Each row below holds a small network's activations on one input, seen along a few directions.
Each table varies a few parts of the input and shows all the possible inputs, shuffled.
A made-up example of a description, with smaller parts first: one of 3 separate values, together with either a single point or one of 9 places along a line or (one of 4 places along a line, together with one of 5 places around a ring).
Shared parts are said once, and a part with two or three values counts as separate values.
In the rows, 128 means zero.

Other details of the inputs vary at random and push rows far along three fixed directions, the same in every table; ignore that.

A family of inputs:
row 1: [129 133 129 152  88 160 122 123  72 175 114]
row 2: [116 131  90 130 149 138 109 101 179 152 136]
row 3: [161 106 136 117  92  94 149 183  64 135 143]
row 4: [130 105 150 172 184 117  92 113 149  64 110]
row 5: [149 117 106  58 124  86 132 131 147  99 149]
row 6: [147 139 116  80 149  79 157 140 141 117 169]
row 7: [127 136 129 120 105  88 161 166  64 121 142]
row 8: [141 143 148 107  98  95 159 177  71 128 129]
row 9: [139 146 121  79 135  71 170 156 147 117 155]
row 10: [131 160 120 118 160 157 115  94 185 138 129]
row 11: [105 149 138 144 106 173 141 142  97 155  90]
row 12: [124  88 169 182 175 109  99 128 115  35 121]
row 13: [135 146 130 127 134 148 117 110 185 150 109]
row 14: [136 131 111 131 137 141 123 113 199 149 113]
row 15: [122 113 179 174 159 153  96 121  79  64 128]
row 16: [134 165 127  85 117  89 147 137 152 131 169]
row 17: [119 125  87  92 124 137 101  91 161 131 119]
row 18: [118 126 153 151  97 160 132 136 100 149  99]
row 19: [109 111 115 135 162 139 117 108 172 123 130]
row 20: [119 123 106 150 134 158 123 131 116 163  94]
row 21: [ 99 143 105 119 163 156 134  88 186 146 130]
row 22: [112 165 111 146 104 188 126 115  98 186 105]
row 23: [121 116 127 139 135 147 123 115 192 130 122]
row 24: [127 118 115 162  94 158 118 129  84 168 111]
row 25: [135 132 130 148  96 174 132 131  83 177  93]
row 26: [125 134 133  78 130  67 178 153 143 105 168]
row 27: [132  95 136  93  77 110 144 168  40 103 121]
row 28: [141  72 179 188 165 123  85 118 103  42 136]
row 29: [125 102 150 190 169 115  84 118 119  52 122]
row 30: [101 151  91 148 109 174 139 118  84 192  95]
row 31: [137 131 134  81 115 114 143 118 169 153 170]
row 32: [130 133 110 137 128 132 116 106 190 148 131]
row 33: [147 138 143  91 107  75 139 147 138 125 174]
Description of these inputs: one of 3 separate values, together with either a single point or (one of 2 separate values, together with one of 5 places around a ring).
Changing only the choice among 3 separate values turns row 17 into row 27. The same change can be made to row 2. Which row results? -> row 19
Change only the choice among 3 separate values in row 23. List by row number the other rows that result. -> row 14, row 32
Change only the choice among 2 separate values in row 28. List by row number the other rows that result. -> row 23

A family of inputs:
row 34: [136 139 139  89 126 102 142 127 156 121 163]
row 35: [125 146 143 157 165 159  97  83 204 117 119]
row 36: [132 124 156 157 134 132 102 125  75  88 125]
row 37: [136 122 149 166 132 131 109 132 107 115 126]
row 38: [123 129 145 155 162 156 103  93 184 113 122]
row 39: [ 92 146  84 132 106 206 129 100 160 198  63]
row 40: [123 108 118 163  80 163 134 167   6 166  80]
row 41: [140 134 128  76 129 100 144 138 156 117 155]
row 42: [127 159  97  83  67 134 170 155  91 205 133]
row 43: [137 102 152 165 122 121 115 144  48  96 131]
row 44: [142 131 143  98 120  96 149 143 152 127 165]
row 45: [126 174 129 101 146  89 162 145 143 125 162]
row 46: [115 122 121 152 175 160  93  76 228 108 103]
row 47: [128 139  75  85  84 135 160 144 131 211 122]
row 48: [125 124 140 142 163 144 100  86 165  92 113]
row 49: [132 142 149 125 122 126 126 130 116 118 136]
row 50: [125 141  88  78  68 136 168 156  86 205 116]
row 51: [126  98 141 149 139 126 100 128  81  74 112]
row 52: [143 124 128 101 120  95 144 149 149 138 168]
row 53: [ 99 161 103 119 154 129 157 125 164 139 118]
row 54: [136 115 112  79 125  83 137 134 137 108 159]
row 55: [145 116 122 101 130  92 137 148 152 127 155]
row 56: [123 100 126 158 134 132 111 125 124 117 107]
row 57: [124 125 135 151 161 158 104  97 181 113 105]
row 58: [135 124 146 165 139 130 107 118 126 117 127]
row 59: [124 154 127  98 151  86 170 154 129 112 154]
row 60: [146 119 146 142 110 103 125 151  63 109 148]
row 61: [135 110 111  98 119  92 141 152 153 134 150]
row 62: [139 114 154 171 121 125 107 143  54  96 128]
row 63: [128 144 145 156 160 151 102  85 193 117 120]
row 64: [135 124 123  79 118  89 148 141 149 112 155]
row 65: [126 116 149 150 143 131 105 111  99  91 131]
row 66: [127 123 136 148 161 147 105  91 186 110 112]
row 67: [140  96 160 169 130 116 107 147  45  78 138]
row 68: [124  97 120 156 126 134 111 127  87 113 106]
row 69: [134 139 136  86 125 108 145 133 154 127 162]
row 70: [142 124 120  80 131  93 135 137 136 110 160]
row 71: [122 163 129  99 149  92 168 144 146 124 164]
row 72: [106 165 112 142  99 195 132 102 134 203  80]
row 73: [126  91 132 164 122 129 106 143  63  99 106]
row 74: [ 98 140  87 144 105 201 136 106 168 211  61]
row 75: [147 118 119  98 130  87 140 140 161 130 158]
row 76: [132 112 144 161 138 132 114 122 119 116 129]
row 77: [106 137 111 146  91 186 132 129  69 185  87]
Changing only one part turns row 51 into row 36. The same change can be made to row 56. Which row results? -> row 58
Describe the family of inputs behind these rows. -> one of 4 places along a line, together with either a single point or (one of 2 separate values, together with one of 5 places around a ring)
Change only the place on the line of 4 in row 71. List by row number the other rows that result. -> row 45, row 53, row 59
